These are the activations of a small neural network, seen along a few directions. Each row is one input.
Each table varies a few parts of the input and shows all the possible inputs, shuffled.
A made-up example of a description, with smaller parts first: one of 3 separate values, together with either a single point or one of 9 places around a ring or (one of 6 places along a line, together with one of 8 places around a ring).
Shared parts are said once, and a part with two or three values counts as separate values.

Other details of the inputs shift rows strongly along two fixed directions, in all tables alike. That doesn't count.

Table:
r1: [-11  10 -10   2  -1   2   5 -26  -1   1  25]
r2: [  3  -9   0  -1  -6   3  -1   7   3  -5 -14]
r3: [  0   4   8 -15   5   0   9   3  -7   8   1]
r4: [  3  -2  -7   2  -2   0   4   9  -6  -4 -15]
r5: [  4 -11  -1 -14  10  -8  -2  -2  -6   7 -10]
r6: [ -7  10  -8  12   3   2   1 -28  -1 -15  16]
r7: [  9  -7   7 -11  14  -6   9  -3  -2  -8 -17]
r8: [ 9 -4 -2 -8 -5  5 -6 11 -5  8 -7]
r9: [  6  -7  10  -9  11   1   5  -3   3  -9 -13]
r10: [ -1  17   0 -13   8  -6  -2   5   4  -7 -16]
r11: [ -9   6  -7   3  -5   5 -15 -30  -3   2  21]
r12: [ -7  13  -2   9   0   3  -2 -27  -4 -16  18]
r13: [-4  1  0  3 -1 -2 -9  7 -7  8  6]
r14: [  3 -14   5 -21  11  -1  -3  -3  -5   7 -15]
r15: [  6  -8  -4 -10   1  -4   4  -3  -5  -6 -19]
r16: [ -3  -9   7  -5   3  -1  -1  -3   1  -3 -15]
r17: [ 0  4 15 -1 -2  3 11  6  5  3 -9]
r18: [  7 -12  -5  -8  -4   4  -5  10   0   4  -6]
r19: [  6   0  13 -24   8   3  10  -2  -4  11  -9]
r20: [  1  -9   3  -7   7  -9   3  -5  -4  -2 -19]
r21: [ 7 -6 -3  5  4 -5 -1  4  5  1 10]
r22: [  2   4   0  26 -10   5 -10  14  13   5  26]
r23: [ -5   6 -23   3  -6   4  -8 -25  -8  -4  19]
r24: [ 5  0 -5  7  8 -1  1  7  0  2 10]
r25: [  3  -4  12 -13   7   0   0  -4  -7   1 -24]
r26: [ 0 -6  7 -9  1  3  7  8  7  9  0]
r27: [  8  -9   5 -11  11   2   0   1   3   1  -1]
r28: [ -4   5  12  29 -16  -1   8  45  13   7   4]
r29: [  8 -11 -10  25 -18  -4  -7  45  12  12   5]
r30: [  2  13  -5  19  -9  -5 -13  55  21  11   5]
r31: [-12   7  -1  32 -16  -1 -10  12   5  -1  14]
r32: [ -3   5 -13  23 -20   4 -13  17   1   4  23]
r33: [ 8  0  6 -4  9 -1  0 13 -6  3  3]
r34: [  8   0  13  -8  10   3   4  -3  -1  -5 -14]
r35: [  5  -6   5 -21  10  -5  13  -2  -2   8  -8]
r36: [-11   7  -4   6  -6  -2   8 -30   6  -9  16]
r37: [ -3  -3   0  -1   8  -4   3  -1  -7  -1 -16]
r38: [ -6   9  -9   6 -13   8  -8 -30  -3 -12  10]
r39: [-11   5 -16   6   1   0  -9 -27  -6   0  20]
r40: [ -1   4  -3   7 -10   2  -3   6  -6  -6  -3]
r41: [-14  12  -6   8  -3   2   9 -28   1  -8  16]
r42: [  0  -5  13 -17   6   2  15  -4   3  -2 -17]
Description of these inputs: one of 2 separate values, together with either a single point or (one of 4 places along a line, together with one of 5 places around a ring).
- The inputs of r39 and r37 match in every part but the choice among 2 separate values. If r26 is changed in the same way as r39 into r37, which row does it become? => r42
- The inputs of r32 and r40 match in every part but the choice among 2 separate values. If r35 is changed in the same way as r32 into r40, which row does it become? => r36
- Change only the choice among 2 separate values in r9. List by row number the other rows that result. => r27
- Change only the place on the ring of 5 in r31. List by row number the other rows that result. => r16, r20, r25, r37

Table:
r43: [  0   6  -4 -28  16   0   9 -24 -16  -2  -1]
r44: [ -7  16  -9   5  -1   4 -10 -24   2  -5  32]
r45: [ 0 -6 -1 24 -8  2 -8  5 13 -1 16]
r46: [ 10 -11  12  -9  10  -2   4  22   6   9 -10]
r47: [ -2   2  -7  29 -12  -4  -6  41   6   8   5]
r48: [  6  -8   5 -10  -3  -1   0  11  -5  -1 -24]
r49: [-11   4  -3  10 -13   6  -3 -18   9   2  25]
r50: [  2   1  -9 -27  15   1  -5 -48 -13 -17 -10]
r51: [ -9   5 -20  16 -10   0  -7 -28  -2 -11  18]
r52: [  0   8  21  -4  10  -4  20   9   4 -10 -23]
r53: [  3   3   3 -14   2   0  -1   8  -8   4 -19]
r54: [  5   2   1 -10  10  -3  -6  11  -5   1 -14]
r55: [  8 -16   6  -5   7  -4   9   9  -6   5 -15]
r56: [ -1  -5   0  25 -11  -3   3  27  13  12  17]
r57: [  5 -14  10 -10   2   4   6   7  -1   4 -19]
r58: [ -8  14  -5  10 -13   6  -5  -7   3   3  23]
- Describe the family of inputs behind these rows. => either a single point or (one of 3 separate values, together with one of 5 places around a ring)

Table:
r59: [ 14 -12   9 -18   1   0 -15  27  -4  18 -13]
r60: [  2 -10 -12 -22  17 -11   8 -21  -9 -14 -15]
r61: [-11  -2  14 -21   4   6  14 -29  -5  -8 -23]
r62: [ 10  -5  11 -24   7   5   5 -33  -7 -20 -17]
r63: [  6  -1   6 -27  26  -1  14 -28 -18  -6   7]
r64: [ -4   0 -11  22 -22   6  -2  38  23  16  24]
r65: [  0  -4  22  -9  18 -10  16  25   0  11 -10]
r66: [-12  -5 -21  20  -8  -2 -20 -28 -10 -12  22]
r67: [  9 -19  -2  -3  -3  -5  -1  22 -17  12 -30]
r68: [  0   1 -14  25 -19  -5   4  35  15  20  24]
r69: [  3   1  -4  21 -21  -1 -10  39  28  12  23]
r70: [  0  -1  21 -10   7  -6  22  22  -3  20 -14]
r71: [16 -5 13 -9  7  0 21 26 -8 16 -9]
r72: [  7  -7  -4 -31  10  -2   0 -10 -27  18 -10]
r73: [  5  -9  21   2  14  -7   9  19  10  -1 -32]
r74: [ 11  15  13 -12   0  -3  -5  42  -1  -3 -33]
r75: [-11  34 -17  19   0   1 -18 -22   2 -19  20]
r76: [ -1  11   3   8 -10  10  -6 -23   9  -7  36]
r77: [  6  12   4  -8  16 -12   4  36 -14  -5 -28]
r78: [  7   1  -8 -33  26  -3   2 -28  -1   1   0]
r79: [  3  -5 -14 -30   8  -7  14 -35 -15  -7 -20]
r80: [  5 -11  -2 -27   2   2 -17 -30 -16  -8 -20]
r81: [  3  -2 -10 -37  26  -8   9 -27 -13  -2   2]
r82: [ -3  -3  25 -10   2   4  16  32   8  19 -15]
r83: [-14   2 -23   7 -18   7  -4 -30   8 -12  15]
r84: [ -1  -3  22 -20   5  -2   7 -19   2 -10 -27]
r85: [  4  -4  -6  32  -7   1 -25  36  12  19  23]
r86: [ -6   4 -24  15  -2  -2 -10 -33  13 -17  18]
r87: [-10   2 -18   5   1  -1 -19 -27 -13   2  36]
r88: [-10  24  -6  31 -25   7  -9  44   9   0   4]
r89: [-15  -3 -20  14 -22  12 -21 -29  -6  -6  17]
r90: [  2  -4  -1  45 -24   1   8  31  10   1   9]
r91: [ -1  -6   3  36 -25  12   3  30  15  -3   6]
r92: [-16  16   3  16   4   2  -4 -30  15  -1  35]
r93: [ 20 -14  14   2  15  -1   8  22   4  -6 -28]
r94: [  7  -3  12 -29  11  12  15  -8  -9   5  -6]
r95: [  6  17   2  -9   3  -7  10  32 -17   4 -32]
r96: [-22   6  -2  26  -5  -5   2 -31   6 -17  21]
r97: [  6  -5  -6 -31   5  -2   0 -31  -1 -15 -19]
r98: [  4  -2  31 -10   3  -2   7  30  13  14 -14]
r99: [  7 -13   4 -18   0   7  -7  28 -10  23 -13]
r100: [-21  10  -3  20 -14  -1   9 -38   1  -8  14]
r101: [ -7  -1 -20  23  -7   3 -28 -31   0 -10  19]
r102: [  2  -8   0  45 -11  -2   3  32  12  -9  13]
r103: [ -1  11  -4  16   5   8  -5 -26   9  -6  39]
- The inputs of r80 and r89 match in every part but one. If r98 is changed in the same way as r80 into r89, which row does it become? => r82
- Describe the family of inputs behind these rows. => one of 5 places around a ring, together with either a single point or (one of 2 separate values, together with one of 4 places along a line)
- Change only the choice among 2 separate values in r73. List by row number the other rows that result. => r92
- List by row number the other rows that have the place on the ring of 5 in common with r81. => r60, r63, r65, r66, r77, r87, r96, r102
- Change only the place on the line of 4 in r98. List by row number the other rows that result. => r59, r69, r76
